A small network was shown many inputs. Here are its activations along a few directions, one row for each input.
In each table, some parts of the input vary, and every possible input appears once, in random order.
A made-up example of a description, with smaller parts first: values(2) and (point or line(11) or (line(4) and ring(5))).
Shared parts are said once, and a part with two or three values counts as separate values.

A family of inputs:
row 1: [ -5 -16  10  23 -16  -5  11  16 -44   6 -42 -15   1  18 -31]
row 2: [-15  10 -28 -32  20 -10  28 -12   3  -1  -5 -32 -12 -14 -11]
row 3: [-27   5  12   9 -33  -7 -14  10 -18  -6 -18  -7  40  -3  -5]
row 4: [  0 -13  -5   4 -22  -7   6  28 -39   0 -41 -13 -22  21 -25]
row 5: [-17  11 -18   2  -6 -19 -12 -13 -11  14  -2 -37  43  -8 -24]
row 6: [ 35  -1  24  -6 -32   5 -30  -2  20   7   0  27 -17  -8  21]
row 7: [-19   9 -15 -14  27  -7  36 -27   0   5  -4 -35  12 -21 -16]
row 8: [-13 -12  19  28   3  11  -5  11  28  -2  19  29 -40  13  30]
row 9: [ -5  -6  -1  14  -5   1   7  41 -29  -3 -41  -2 -13  34 -34]
row 10: [ 26  13 -35 -10  54   8  20 -20  27  -2  22  -6  -2   0  -9]
row 11: [ 33   0  42  15 -26   9 -26 -15  15  14   3  27   6 -14  18]
row 12: [ -8 -29   3  23  25   2  18 -29  -9   3  39   3  -8  -4  17]
row 13: [ 30   3 -37 -21  35   0  18 -32  14   2  19 -18 -11 -11   0]
row 14: [ -3 -29 -14   2  19  -1  12 -14  -4  -5  36   4 -32   1  22]
row 15: [ -8 -21  15  15 -15   2  -7  -2  15   1  16  16 -48   0  37]
row 16: [ 33   9  29   6 -16  15 -31  10  31   5   3  41  -8   2  14]
row 17: [-24   5  -4 -11 -39 -11 -19  22 -14 -12 -19  -6  16   3  -1]
row 18: [ 23   9  41  -6 -20  10  -3   3 -15  -4 -13  25  32 -14  11]
row 19: [ 26   9  24 -24 -27   7  -8  15 -12 -10 -16  26   9  -9  17]
row 20: [-21  20 -29 -10   6 -14 -20  12   5   4   0 -26  29  10 -31]
row 21: [-29  14   0   0 -23  -1 -20  34  -4 -15 -18   6  27  13  -9]
row 22: [-13 -23  33  36  -8   6  -2 -16  11   9  19  15 -26  -4  34]
row 23: [-21  20 -27 -23  40  -1  31   0  16  -5  -3 -22  -4  -4 -20]
row 24: [-10 -21 -10  12  38   7  13   0  11  -9  41  16 -23  15  12]
row 25: [ 23  18  29 -14 -10  17  -8  27   0 -13 -13  39  19   1   8]
row 26: [-14  13 -33 -18 -11 -22 -18   0  -8   8  -4 -34  20  -2 -19]
row 27: [ 26   2 -22  -1  42   3  25 -47  10   9  21 -20  13 -17  -5]
Question: What is each input in this table made of?
Answer: values(3) and (point or ring(8))
Question: Changing only the values(3) part turns row 14 into row 24. The same change can be made to row 26. Which row results?
Answer: row 20
Question: Change only the values(3) part in row 1. List by row number the other rows that result.
Answer: row 4, row 9
Question: Change only the values(3) part in row 22. List by row number the other rows that result.
Answer: row 8, row 15

A family of inputs:
row 28: [ 10 -11  35   1 -42   9 -28  13  -1  -2 -15  20  -9   4   5]
row 29: [ -3   1 -20   2  34  -1  18 -25  14   8  26 -15 -14  -8  -4]
row 30: [  0  10  23   8 -38   4 -13  24  -9  -6 -28   9  13   7  -4]
row 31: [ -7  10  -4  -1  -9   0  -6  26 -20   0 -31  -8  23  16 -19]
row 32: [ 20  -5  28  11  -1  12  -8   2  14   4   6  37 -23   2  37]
row 33: [-14   4 -31 -14   8 -15   7  -1 -16   6 -17 -36  14  -8 -29]
row 34: [-14   2  25   3 -39  -1 -17  26 -10  -7 -24  10  12   5   1]
row 35: [-11   7 -28 -13  13 -16  15   6 -12   5 -12 -28  22  -2 -29]
row 36: [-16   6 -33 -16  11 -14  15  11 -14   0 -11 -30  15  -1 -27]
row 37: [ 22 -12  27  10 -16   9 -11  -3  12   0  19  38 -15   2  31]
row 38: [ -5  15 -31 -18  33  -5  25 -21   8   0   4 -29   8 -11 -16]
row 39: [ 10 -16   6   6  24   9  14 -17  21  -6  35  13 -22  -1  24]
row 40: [ 12  -7  37   2 -37   8 -20  18   3  -3 -10  27   0  11   5]
row 41: [ -8   3  30   0 -39  -1 -23  18 -12   1 -27   5  16   0   2]
row 42: [ -6   7 -42  -7  30 -14  13 -21 -13  -2  22 -25  12 -10 -11]
row 43: [  5 -12  31   3 -42  10 -21  21   1 -11 -12  25 -13   9   4]
row 44: [ 18 -10  35  12  -7  13  -3  -3  12   3   9  38 -16  -1  30]
row 45: [ 16 -14  12   5  24   8   7 -25  19   3  31   7 -18  -6  25]
row 46: [ -1   7 -27   0  39  -3  13 -21  16   9  22 -14 -21  -4   3]
row 47: [ -8  13   0  -3 -18   0  -3  24 -21   0 -27 -11  26   7 -19]
row 48: [ 11  -8   6   4  25   6   9 -19  27   6  31  13 -23  -7  24]
row 49: [-10  -6 -27   6  34   0  13 -31  17   0  26 -13 -10  -6   3]
row 50: [-11  10 -44  -6  37 -16  14 -20 -11   0  11 -23  -1  -5 -13]
row 51: [-10   4  -7   6 -24   0  -9  16 -22  -7 -28 -10  26   8 -24]
Question: Changing only one part turns row 47 into row 51. The same change can be made to row 29. Which row results?
Answer: row 49
Question: What is each input in this table made of?
Answer: values(3) and ring(8)
Question: Change only the values(3) part in row 41. List by row number the other rows that result.
Answer: row 30, row 34
Question: Change only the values(3) part in row 36. List by row number the other rows that result.
Answer: row 33, row 35
